{"in": [[-46, 43, 41, 16, 20], [32, -46, 32, 1, 11], [18, 28, -15, 35, 11]], "out": 11}
{"in": [[769, 580, 847, 318], [753, 115, 910, 38], [856, 406, 669, 865]], "out": 38}
{"in": [[364, 757, 274, 272, 333], [460, 155, 279, 209, 223], [505, 407, 433, 296, 347]], "out": 223}
{"in": [[-6, 28, 10, 11, 44], [41, 0, -5, 16, 39], [17, 11, 18, 12, -40]], "out": 39}
{"in": [[-63, 897, -585, -234, 254, -398, -768], [-18, 159, -206, 157, 424, 224, 218], [432, 681, 147, -137, -235, -183, -494]], "out": 218}
{"in": [[1562, 2780, 1955, 2914, 3021, 4514, 2899], [5945, 7952, 1955, 1934, 4321, 4791, 2899], [1562, 2780, 1955, 2914, 3021, 4514, 2899]], "out": 2899}
---
-.50, .62, -.14, -.02, .28, .27, .13 yields .62

.17, -.57, .03, -.08
.03, .08, .03, .02
yields -.57

-.12, .46, -.05, -.46, .63 yields .46

.14, -.24, .00, .24, -.49, -.13, -.33
-.62, .39, .37, .49, .32, -.21, .30
-.36, .30, .24, .10, .44, -.03, .31
yields -.24

.04, .18, -.17, .14, -.11, .27
-.01, -.07, -.26, .26, .30, -.26
-.07, .55, -.58, .23, -.16, .48
yields .18

-.58, -.05, -.03, -.58, .36
.16, -.15, -.18, .35, -.57
-.45, -.30, -.29, -.44, .02
yields -.05
---
.03,-.13,-.06,-.34,.09
.02,-.26,-.03,-.54,.22
.10,-.29,-.03,-.07,.11
: -.06

-.05,-.01,.00,-.09,.03,-.02,-.09
-.05,-.21,.52,.25,.16,-.09,-.37
.12,-.07,-.52,-.20,.43,.00,-.24
: .00

-.16,.58,-.11,-.08,-.23
-.17,-.08,.00,-.01,-.13
-.51,.10,.03,.12,.50
: -.11

-.07,.14,-.41,.01
.40,.61,.59,.37
-.16,-.22,.17,-.01
: -.41

.23,.05,-.20,.13
-.21,-.45,.40,-.12
-.33,.61,.05,-.18
: -.20

.11,-.03,-.03,.03,.05,-.07
.10,-.15,.13,-.55,.11,.01
.10,-.10,.01,-.23,.11,.02
: -.03

.06,-.03,.46,-.05
.61,.16,-.23,-.01
-.17,.00,-.30,.02
: .46

-.01,.04,.27,.00
-.01,-.05,.17,-.09
-.01,.02,.48,-.03
: .27
---
-.02, -.14, .09, .02, -.04, .04, -.38
.41, .34, -.34, -.39, .25, .11, .54
-.60, .02, -.48, -.57, -.01, -.21, -.05
: .11

.23, .09, .03, -.25, .00, .05
.38, -.01, .42, .49, .25, .33
.20, .04, .12, -.14, -.14, -.14
: .25

.07, -.23, .62, .30, -.17, -.05
-.01, .12, -.29, -.11, -.07, .02
.04, .26, .14, .63, -.41, .21
: -.07

.00, -.22, .07, -.20
-.08, -.03, -.28, .05
-.09, -.03, -.13, -.51
: -.28

.29, -.38, .46, -.31, .26, .64, .61
.15, -.29, .30, -.25, .11, .41, .40
-.06, -.16, -.09, -.14, .02, -.04, -.04
: .41

-.13, .20, .37, -.04, -.04, -.14
.40, -.19, .01, .41, -.07, .53
-.30, .25, -.21, .18, .08, -.07
: -.07
---
.51, -.03, -.09, .07, .12, .02, .34
.50, -.12, -.11, .40, .28, .38, .30
.09, -.01, -.02, -.22, -.03, .06, .08
| .30

-.38, .39, .30, .35, .26, .54
.47, .26, .37, .13, .01, .02
| .54

-.41, -.38, .37, -.32, .23, -.15
.50, -.09, -.55, .35, .05, .00
-.42, -.36, .41, -.37, .25, -.17
| .00

.27, .21, -.02, -.48, .10, .06
.22, .23, -.07, -.46, .09, .05
.26, .27, .03, -.62, .20, .06
| .05

-.07, .14, .30, .13, .40, -.17, .42
-.27, .55, .10, .08, -.12, .22, .03
| .42

-.09, -.51, .00, -.22, -.40, .28
.06, -.52, .23, .06, .45, .08
| .28

-.44, -.22, .23, .31, -.50, -.19, .45
-.33, -.06, .29, -.12, -.29, .16, .45
| .45

-.01, .32, .13, .07, -.46
.43, -.03, -.10, -.12, -.33
| -.46

.26, .25, .04, .19, .05, .16, .14
.14, .15, .04, .27, .23, .13, .40
.05, .14, .23, .04, .08, .06, .46
| .40
---
[  7.31  12.32  12.15   4.45 -15.29  13.97   5.59] | 13.97, 12.32

[ 119.05   64.11 -122.36   13.09  155.98  126.66] | 155.98, 126.66

[[ -5.5   8.3  -2.7 -15.1  -2.8  17.8]
 [-13.4  -3.1   8.0   0.0   7.5   3.1]] | 17.8, 8.3

[ 1.7  1.3  1.8  0.6  0.7 -1.1  0.8] | 1.8, 1.7

[ 0.14  0.04  0.05 -0.11 -0.09] | 0.14, 0.05

[[-1.49  0.28  0.49 -1.06 -1.55 -1.83  1.27]
 [ 0.04 -0.42 -0.41 -0.33 -0.09 -0.50 -0.41]] | 1.27, 0.49

[-114.31  176.99   64.10 -103.18   87.11   94.00   28.03] | 176.99, 94.00

[  2.369  -0.533 -10.206  10.965   1.334] | 10.965, 2.369
---
[69 72 11 95] out 11
[1 8 4 8 7 2] out 4
[25 61  6 87 41 37] out 6
[243  33 137  12 179 102] out 137
[143  72  51  93 198] out 51
[7 3 2 4 2 2 4] out 2
[209 179 185 101   0] out 185
[798 566 612   9] out 612
[5758 2123 7900 6490 8712 5620 7001] out 7900
[601 784 699 382 641  95 581] out 699
---
((-44, -41, 29, 13, 18, 26), (17, -26, -17, 15, 37, -2)) -> -26
((61, 45, 41, 13, 21, 48, 49), (75, 56, 72, 70, 58, 75, 41), (31, 42, 45, 77, 77, 48, 59)) -> 56
((-17, -18, 15, -36, 26), (-25, -6, -9, 25, 20), (2, -4, 13, 35, -38)) -> -6
((74, 119, 9, 33, 92), (104, 200, 90, 103, 57)) -> 200
((755, 793, 768, 757, 728, 731, 799), (452, 590, 984, 727, 643, 602, 183), (777, 578, 704, 917, 659, 434, 723)) -> 590
((788, 703, 911, 484, 607, 702), (595, 622, 559, 837, 249, 653)) -> 622
